Each row below holds a small network's activations on one input, seen along a few directions.
Each table varies a few parts of the input and shows all the possible inputs, shuffled.
A made-up example of a description, with smaller parts first: one of 6 places along a line, together with either a single point or one of 9 places along a line or (one of 3 separate values, together with one of 8 places around a ring).
Shared parts are said once, and a part with two or three values counts as separate values.
(in the rows, 128 means zero)

Other details of the inputs vary at random and push rows far along two fixed directions, the same in every table; ignore that.

Rows:
r1: [ 86 147 123 155 125  89 132 178 172 165 116 145 107 115  94]
r2: [197 126  82 130 101 105 150 126  90 102 120 114 196 162 110]
r3: [ 67 147 195 109 192 205  80 105 191 113 179 135  84  99 147]
r4: [ 84 163 123 159 121 108 126 177 175 156 152 154 128 118  78]
r5: [ 83 184 135 165 123 119 135 181 156 160 150 148 151 132 100]
r6: [ 75 180 162 171 105  96 122 158 136 154 113 158 139 134 136]
r7: [176  90  87 108 104  69 149 113  97 106  85 136 139 140  91]
r8: [140  62 153  63 166 169 123  58  86  96 119  89  89 133 187]
r9: [110 181 131 175 115 110 108 167 188 139 140 145 142 121  92]
r10: [175  62 120  75 181 179 114  68 130  86 129  81 100 121 167]
r11: [225 115  77 125  58 140 146 112  63 129 123 186 131  82  77]
r12: [157  80  81 114  94  72 169 131  73 138  92 108 131 152 118]
r13: [ 42 138 193 119 192 208 102 124 163 152 174 112  81 109 202]
r14: [157  79 139  83 169 193 118  66  94  92 143  77 127 139 212]
r15: [179 122  96 118  99  99 155 116  75  96 116 137 188 161  98]
r16: [ 94 172 151 179 105  87 120 167 158 163  97 123 117 129 139]
Each input here is: either a single point or (one of 3 separate values, together with one of 5 places around a ring).

Rows:
r17: [133 137 126 133 126 131 130 132 126 124 130 133 141 131 124]
r18: [130 133 126 128 127 125 127 128 131 123 133 131 134 131 113]
r19: [125 132 129 133 129 122 133 134 125 127 121 124 138 138 134]
r20: [135 134 122 136 123 131 128 132 131 125 134 128 138 130 124]
r21: [131 133 124 134 124 127 126 129 129 123 132 135 140 130 125]
r22: [ 18 179 241 133 204 225  68 126 213 150 174 120  57  89 200]
r23: [129 133 132 131 124 122 132 131 121 133 118 125 133 131 136]
r24: [123 126 131 130 120 119 132 127 120 133 120 131 121 129 129]
r25: [131 128 123 131 120 128 128 127 124 132 129 141 126 120 122]
r26: [120 123 128 125 125 116 132 132 126 130 123 127 123 132 123]
r27: [125 127 122 130 130 117 131 134 133 131 127 117 132 136 126]
r28: [123 130 132 132 124 118 129 130 125 124 122 123 135 140 132]
r29: [131 135 129 132 122 128 127 128 127 121 131 133 138 132 122]
r30: [123 128 127 134 127 117 129 130 128 126 123 125 137 138 135]
r31: [125 127 128 130 124 123 135 132 120 136 119 130 124 128 131]
r32: [135 129 121 134 119 132 130 131 125 135 131 135 124 120 121]
r33: [130 130 121 129 129 124 127 129 134 125 134 133 137 128 117]
r34: [198  15 114  18 187 219 129  24  67  58 159  76 106 129 178]
r35: [143 128 124 131 125 122 121 127 142 123 117 134 119 117 114]
r36: [131 129 123 126 126 130 133 135 127 130 131 137 129 123 115]
r37: [135 123 127 131 128 113 124 128 140 126 108 125 116 125 124]
r38: [137 138 129 131 122 131 129 130 122 130 127 135 135 124 126]
r39: [127 125 124 134 121 122 132 132 123 137 123 125 121 128 131]
r40: [127 129 125 135 125 121 130 134 129 128 125 118 135 138 134]
r41: [122 126 124 129 132 114 130 130 132 128 125 124 134 136 127]
r42: [134 131 119 131 127 127 128 132 135 128 136 126 135 129 116]
r43: [123 124 126 131 123 118 131 129 122 135 121 132 123 127 132]
r44: [126 130 130 132 123 117 127 128 123 131 120 127 132 131 137]
r45: [139 136 125 134 119 131 126 130 126 131 131 130 132 123 126]
r46: [120 121 123 127 128 115 131 133 129 132 124 128 126 129 127]
r47: [130 131 128 134 121 121 129 131 125 134 122 120 130 131 136]
r48: [135 137 132 131 117 128 125 126 122 126 128 135 132 125 123]
r49: [129 125 120 127 125 125 128 132 130 129 132 138 128 122 116]
r50: [121 128 129 127 129 115 130 129 129 126 124 122 131 138 124]
r51: [124 122 121 129 126 119 132 136 130 134 126 122 124 130 125]
r52: [135 135 127 132 120 127 125 127 125 128 129 137 134 123 127]
r53: [131 131 128 130 118 129 129 126 121 130 128 140 124 122 119]
r54: [132 134 123 128 131 128 131 132 131 127 132 132 137 129 116]
r55: [133 126 119 129 123 129 130 135 132 131 134 131 127 122 115]
r56: [134 132 125 130 121 133 132 131 121 133 127 140 127 121 121]
r57: [124 130 126 128 133 118 134 133 129 130 124 122 134 137 126]
r58: [123 125 125 126 129 120 136 136 126 133 123 127 126 130 125]
What do these inputs look like to the network? -> one of 2 separate values, together with either a single point or (one of 4 separate values, together with one of 5 places around a ring)
The inputs of r21 and r30 match in every part but the choice among 2 separate values. If r18 is changed in the same way as r21 into r30, which row does it become? -> r50
The inputs of r43 and r25 match in every part but the choice among 2 separate values. If r40 is changed in the same way as r43 into r25, which row does it become? -> r20
Which other rows does r44 become when the choice among 4 separate values takes its other values? List them by row number. -> r22, r23, r47
Which other rows does r56 become when the choice among 2 separate values takes its other values? List them by row number. -> r31

Rows:
r59: [131 126 107 145  87  66 142 152 124 151  91 158 110 116  83]
r60: [ 82 191 158 170 125 147  96 160 190 148 164 166 121 100 102]
r61: [121 161 137 140 135 155 119 148 161 135 153 144 126 109  99]
r62: [109 143 110 145 107  64 150 160 122 138 113 132 165 161 100]
r63: [103  81 159  83 183 199 123  89 112 121 150  87  90 127 204]
r64: [ 58 178 172 177 127 113 112 167 170 177 116 125 101 118 162]
r65: [120  95 173  90 180 186 104  77 126 105 127  82  94 128 209]
r66: [ 44 171 159 167 144 118 122 181 182 169 137 124 116 134 140]
r67: [ 53 187 178 167 145 111 108 161 187 144 126 135 125 137 134]
r68: [111 145 119 147  94  68 150 155 101 147 105 143 156 150 110]
r69: [223  99  46 121  76  83 161 123  75  99 116 145 186 142  66]
r70: [197  37 102  58 163 146 137  56  77  67 112  58 139 164 180]
r71: [ 90 197 164 170 124 155 104 162 176 163 145 174 111  89 113]
r72: [ 91  87 170  75 207 205  94  86 173 113 159 103  52  95 166]
r73: [168  95 134  78 157 211 123  80 103 102 160 120 107 104 146]
r74: [126 137 100 162 100  58 145 163 130 149  98 109 149 155 121]
r75: [122 152 125 157  91  65 142 147 111 134  89 142 154 153 113]
r76: [229  98  50 120  62  86 165 117  53 105 107 155 178 135  76]
r77: [206  97  74 114  78 114 146 102  67 104 126 149 159 130  92]
r78: [174  84 122  74 175 208 117  73 119  89 165 111 120 112 144]
What do these inputs look like to the network? -> one of 2 separate values, together with either a single point or one of 4 places along a line or one of 5 places around a ring
Which other rows agree with r62 in the choice among 2 separate values? List them by row number. -> r60, r61, r66, r67, r69, r70, r72, r74, r78
Which other rows does r65 become when the place on the ring of 5 takes its other values? List them by row number. -> r63, r64, r68, r75
